A small network was trained on invented records. Each row is its activation on one of them, seen along a few directions.
Records have a field called PIFI. Each example row is followed by its value.
Records without PIFI are marked missing.
Other fields move the rows too, some of them a lot.
Strong random noise was added to every row along 5 fixed directions; ignore it. To show where, here is one row again and again, with new noise each time:
[-223  296   78  107  -21   52  334  151 -189 -268  -56 -253  111  449
   15  -38  -32 -475 -204 -183 -304  245]
[ 101 -182  -28   21 -110 -218 -105 -106   60  -29  103 -194  -37  122
  -24   10  107  292   34   85  115   39]
[  88  -82 -108  -15 -281 -133  173   45  -27 -125  -42 -177  209  -39
 -160 -209 -289  214 -245  208 -156   94]
[-152 -101   31   65   73 -321   15 -134  177   83  155 -121 -186  126
  112 -250  193  273  130   80  269  -31]
[  53  -52  299 -115 -202   43  -84  138   44  311 -195  190    2 -561
   20  100  -64   71   51  -24  -42 -121]
[-118  119  -44 -170   56 -260 -218  132  -20   -6   70  -31  -31 -249
   60 -292  -92  125   30   75  106   16]
[-125   82  249   32  -47   16  104   81   -2  104  -90   -6  -47  -23
   81   52   88 -167   25 -135  -65   15]

[ 133 -133  -31   42  -72  -46 -214  -89  -80 -194  101 -388    3  409
  -99  311  207   61 -103  -68  -12  153]	missing
[ -88   34 -125  -63   16  -51  126   16  -69 -262   88 -138  135  152
    0 -235 -200   34 -176   69  -67  186]	nub
[ 447 -160 -211 -249 -113  136 -392  155 -145  -98  -58  266  203 -615
 -169  681 -408  -14    1  -19  100    2]	missing
[  25  -29  -92   22   43    0  -97  -14  -45  -50  130  -42  -18  252
  109  102   90 -149    4 -136  -54  181]	gipod
[-449  144 -215  158  155 -273  202  108  -61 -347  112  -96  191  215
  -18 -663  -97  211 -241  178   68  186]	gik
[ 183 -380   -6  266 -240  -26   71 -207   88  -15  122  -50   89  405
 -125  250  213  285  -21  -57   40   14]	magen
[ 115 -195  144  -28 -266    3  142 -110  166  300 -176  117  118 -386
 -106    9 -145  324  -71  158 -114 -120]	noni
[   5   55  -70  -62  -40  124   -5    4 -116 -167   73  -24    0  142
   49  103   15 -274   23  -59 -118   74]	nub
[ 495 -318   45  106 -532   77   93 -108 -127 -153 -231 -298  341  176
 -332  415 -175  222 -244   19 -287  112]	bolup
[-151   72  -80  178  265  -63  160 -106   82 -337  207 -227 -128  708
  116  -71  103 -104  -11 -165  -26  144]	tozaz
[ 173   18 -222  -52   -1   54  -49  -89 -147  -90   37  -47  -41  104
  -59  258   53  -64   -1 -100  -78   28]	zit
[-588   75  256  132  374 -126  287   88  258  173   73  303 -287  111
  204 -516  140   87  140  -79  169 -198]	tozaz
[ -90   77   71  -40   57   21 -137   85  -44    4 -142  119   99 -305
   65  -80  -27  132  -61    9   39   78]	gik
[ 271 -496  591  320 -491  116  377 -162  116  234 -415   -2  311 -247
 -227  210  124  775 -242  274  -42 -241]	gik
[  83   45 -166  112 -151   75  410   20 -172 -477   23 -379  323  611
 -207  -57 -202  -97 -402    0 -304  376]	bolup
[-164   54  -33  -26   42    9  319   36  176   50  -47  174  -42 -275
    8 -564 -350  107  -32  165  -94 -169]	tozaz
[-264  478  232 -122   39   52  -70  459 -274 -261 -229 -144  179  -82
  -28 -185  -68 -205 -216 -176 -178  113]	nimig
[ 113   48  159  208  -56  -10 -183  -78 -226 -387   25 -522  228  654
 -214  325  334   88  -66 -193  -93  325]	zovo
[ -91  120 -354   22  207 -424 -274 -166  -39 -259  311 -268 -216  498
  115 -122  169   35  113  -46  266  107]	magen
[ 120 -311  142  290 -324  207  700 -199  103   47 -131  -71  101  314
 -131  215  -48   95 -218   -5 -183   79]	zit
[-397  139  -82   45   89 -346  190   82  -78 -109   72 -119   99  166
  -41 -643 -186  235  -96   91  107  -18]	bolup
[-136  -94   68  193  -71  -44  331 -148   57  124   -3  -79 -210  292
   81   10  137  -24   15    2    3   56]	gipod
[ 277 -342  249   23  -57  -69 -226 -155  151  200  -19   65  -72 -238
  -39  341  277  373  196  -84  218  -38]	zovo
[  44 -207  308  165 -208  291  384  -67  145  369 -189  177    2  -48
   62  189   37  -54  -32 -135 -152  -11]	gipod
[  59 -163   30   53 -181  102   26    5  -46   96  -19  119   69 -126
 -109   84   22  123   53  -29  -55 -105]	zit
[ 152   35    2 -204   31   -7 -383  132   11   47  -17   47 -122 -105
   57  231  184   33  134  -83  108  -62]	nimig
[-110    6 -248  -24    9 -130  207  -94   58 -114   92  -53  145  220
  -47 -368 -248   36  -50  271   12   85]	nub
[-191  200  123  -53 -198  -58  219  278 -146 -203 -190 -137  455 -339
 -218 -410 -368  144 -399  161 -364   98]	noni
[ -95  193  -43  -71 -169  149  412  302  -23   86 -258  181  310 -218
  -45 -229 -436 -374 -239   68 -375    6]	nimig
[ 119 -316  140  155 -278 -114 -296    9 -223 -377    8 -371  305  263
 -389  275  170  384 -202   44  -46  105]	missing
[ 270  213    3 -182  -98  247 -322  181 -391 -306 -144  -45  269  -93
 -138  430  -89 -492  -54 -282 -394  169]	noni
[-297  273  376   34  -30  142  386  269 -102  212 -353  107   38 -326
   31 -144 -186 -322  -80 -176 -252   36]	zovo
[ -97  301  416   27 -192  248   91  290 -237 -196 -277 -156  348  -38
 -137  185  -15 -262 -251 -245 -403  120]	magen

Which value of PIFI does each new row have?
[ 701 -653 -211  147 -276  -83 -129 -386  102   35  152 -193   89  313
 -169  527  183  526   54  291   80  -46]	noni
[ 114   19   75  -74 -199  280   88  264   45  187 -256  215    8 -337
   36  228 -109 -264   32  -38 -114  -88]	nimig
[ -15  584  -38 -380  137  175 -425  506 -428 -296  -67  111  241 -385
  -47   62 -321 -541 -148 -238 -294  341]	zovo
[ -34 -130  110 -128  -65  -53   95   71  239  318  -52  269  -65 -563
  117 -263 -156  358   22  104  214 -199]	nimig
[  33   58  224   44 -165  318  351   66  -62   92 -193  193   24 -100
  -22  362  -67 -305 -135 -193 -231   57]	zit
[ -74  -19  -97   23  -18   26  474   22   40   43   18   81   26 -133
  -53 -499 -289   18 -289  303  -39 -127]	missing
[ -11  351  263  -28  216  357 -320   87 -192   68  -28  137 -216  180
  178  588  443 -717  336 -544  -35  107]	zovo
[ 229  -19  -78 -228   36   44 -399  234  -20  238   40  274 -132 -591
  190  133  -63  -27  222  106  190 -195]	nimig
[-136  156   84 -222   54 -101 -120   72   24  217  -44  253 -153 -511
   52  -57  -69   66   82   67   91 -111]	zit
[-422  269 -143  -57  507 -170  -35  162  236  284  216  407 -425 -503
  452 -650 -164 -188  310  167  281 -278]	tozaz
[  54 -105  -67    6   18 -169   30  -90   95  118    7  116  -45 -203
  -36 -158  -89  267   19   69  168   22]	zovo
